[ 21.3 -13.3  -4.4  -4.6  -6.6  -6.9  -2.1 -26.0 -10.5] = F
[ -4.4 -15.0 -11.2 -10.1 -11.1  -1.6  -5.7 -14.3 -23.7] = L
[ 28.4   4.4 -39.2  -3.3   6.5 -11.5 -18.4  33.8  73.0] = C
[  8.6  20.3 -34.5   9.9   3.3  -9.1  23.6  22.0  86.8] = B
[ 15.1   1.7 -43.3  -5.9  18.5  -5.9   8.2  35.2  81.4] = T
[ 17.9  12.5 -27.6  -3.5  20.6  -2.9  18.9  22.2  55.2] = G
[ 28.4  14.5 -38.1  -0.8   7.4  -9.6   6.9  29.3  79.0] = Z
[  7.2   2.7  -5.2 -14.8 -18.5   3.4   2.4  -3.1 -15.2] = P
[ 15.1   1.7 -43.3  -5.9  18.5  -1.3   8.2  35.2  81.4] = Q
[ 23.9   8.8 -47.7 -11.6  20.4  -5.2  42.9  18.5  78.2] = V
[ 14.3 -13.6 -11.7 -23.0   0.9  -0.2 -11.4  -7.4 -20.6] = X
[  4.1 -29.6 -48.9 -70.9 -43.1   2.6  11.7 -23.5 -71.0] = J
present: [-23.7 -14.3]	no
present: [  2.6  11.6 -23.5]	no
present: [-11.7 -13.6]	no
present: [11.7  2.6]	no

[ 21.5 -10.3  13.1  -9.9 -30.0  47.2   2.1  13.3 -36.6  18.0 -11.7  12.6
  32.8 -14.9  -5.3   2.2   6.0 -17.2  -4.8 -34.5 -29.3  20.5   7.7 -31.9
  23.0  13.9   3.8  -1.6   6.9] = Sebop
[ -4.5  -3.3 -20.5  40.8   4.5  16.0  20.7  -4.2 -37.8  13.3   1.6  19.6
 -42.2   2.7  -4.3  14.5  68.5  -2.4  -7.3   4.8  -0.7  -2.3   5.2  -5.1
  21.0 -12.7 -21.5  -1.1   4.1] = taneg
[  0.0 -17.4 -14.5  46.6  24.1  -7.1  19.8   4.2 -35.8  18.8   1.5  22.8
 -43.4   9.7   1.6  15.2  51.9  -7.9 -12.9  -5.0  19.0   1.3  -7.8  -5.2
   1.8 -27.9 -36.4  -8.9  10.9] = gopiv
[ -8.2   4.3 -14.3  41.3   7.6   6.1  21.8   2.0 -51.2   2.6  -4.5  24.8
 -35.6   2.7  -4.0   8.7  52.4 -18.8  -8.5   8.4  14.8   8.6  -0.5  -8.2
  10.2 -17.8 -24.2   6.8   8.5] = vogo
[ 17.1   5.0  11.0  -9.8 -23.3  43.4  12.5   8.8 -45.0  17.7  -7.2  12.3
  20.4 -20.1   3.7   2.5  -4.1 -14.7   5.2 -28.8 -35.6  17.0  18.2 -28.0
  38.2  21.6  -6.3  -3.8   7.6] = nuzo
[  8.5 -11.6 -15.6  38.1  24.9 -10.9  12.3  16.6 -41.5  16.4  -6.2  27.0
 -39.4  10.3   6.8  14.6  47.2 -13.6 -15.5  -5.2  24.0  -1.7  -2.5  -4.0
  18.1 -31.0 -32.0  -2.2  -0.6] = keda
present: [ 1.6 15.3]	no
present: [ -4.8 -17.2   6.0]	no
present: [-1.7 -2.5 -4.0 18.1]	yes
present: [-15.6  38.1  24.9 -10.9  12.3]	yes

[-71.7  69.8 -55.7  71.8]  gona
[ 38.9 -69.5  30.7  -5.5]  Zofaz
[-12.3  55.3 -12.3   6.8]  rura
[ 19.9  -6.8  24.6 -26.9]  bebus
[ 49.1   1.9  37.3 -15.8]  Papul
[-15.3  12.9 -13.3   0.9]  vifus
present: [-15.3  12.9 -13.3   0.9]	yes
present: [-69.5  30.7]	yes
present: [-26.9  24.6  -6.8]	no
present: [ 55.3 -12.3]	yes
present: [ 38.9 -69.4  30.7  -5.5]	no
present: [ 12.9 -13.4   0.9]	no

[ 19.3   7.5  79.8 -19.4] : kelip
[-27.1  70.9  -9.7 -63.7] : Fep
[-19.9  65.5  82.9 -15.9] : Zupiv
[-19.9  65.5  -1.1 -62.0] : kozor
[-15.2  61.4   4.6 -60.5] : zofek
[-12.1  31.6  51.3 -41.3] : vuz
present: [51.3 31.6]	no
present: [19.3  7.4 79.8]	no
present: [ 7.5 19.3]	no
present: [ 70.9 -27.1]	no

[ 27.4  -0.7   6.0  45.9  21.7  21.5  46.2  28.2  14.9 -37.5 -16.0  61.4
   8.5 -25.6  -9.6  13.4  48.6 -56.9 -48.9  10.0  15.3  -5.7  -7.3  11.9]  Komi
[ 38.3  13.5  -4.6  32.4  24.8  19.8  41.1  40.0  12.6 -22.2 -10.5  19.4
  -5.8 -17.5 -12.3  21.3  24.4 -60.4 -44.8  -2.2  22.1  -6.7 -11.4  23.8]  vodo
[ 29.7  43.9  16.0  15.4  -6.1  50.6 -21.1 -13.7   7.9  62.7 -12.6 -23.4
  22.3  13.2  10.2  -6.1  12.6 -20.4 -26.8   1.3  22.6  68.2  -9.4  13.1]  mele
[ 24.6   1.9  10.9  43.8  20.7  23.2  44.7  27.1  14.8 -30.7 -16.9  53.5
   7.8 -26.1 -15.9  10.9  47.2 -58.0 -48.2  10.2  16.5  -6.1  -3.5  10.5]  vemav
present: [-26.0 -15.9]	no
present: [22.6 68.1]	no
present: [ 1.3 22.5 68.2]	no

[-24.1   0.1  40.7  -2.5  41.0   2.5] -> fevu
[ 13.3   2.3  65.5   0.4 -11.1 -11.7] -> Dal
[-31.9  -1.9 -40.1  -4.7  42.6  -4.1] -> moda
[18.0 13.0 52.7  5.4 37.9  5.8] -> Kepov
[-24.1   0.1 -43.2  -2.5  41.0   2.5] -> dadal
present: [-24.0   0.1]	no
present: [-43.2  -2.5  41.0]	yes

[ -4.5  -6.1 -30.1 -31.9]  safo
[-9.8 12.0 10.4 18.9]  deto
[  0.2  22.1 -39.4  21.3]  gib
[ 19.6 -21.1 -20.9  30.6]  gadi
[-9.8 12.0 10.4 75.6]  zupo
present: [12.0 -9.8]	no
present: [75.6 10.4 12.0 -9.8]	no
present: [ 22.1 -39.4]	yes
present: [-39.4  22.1]	no
present: [  0.3  22.1 -39.4  21.3]	no
present: [12.0 10.4]	yes

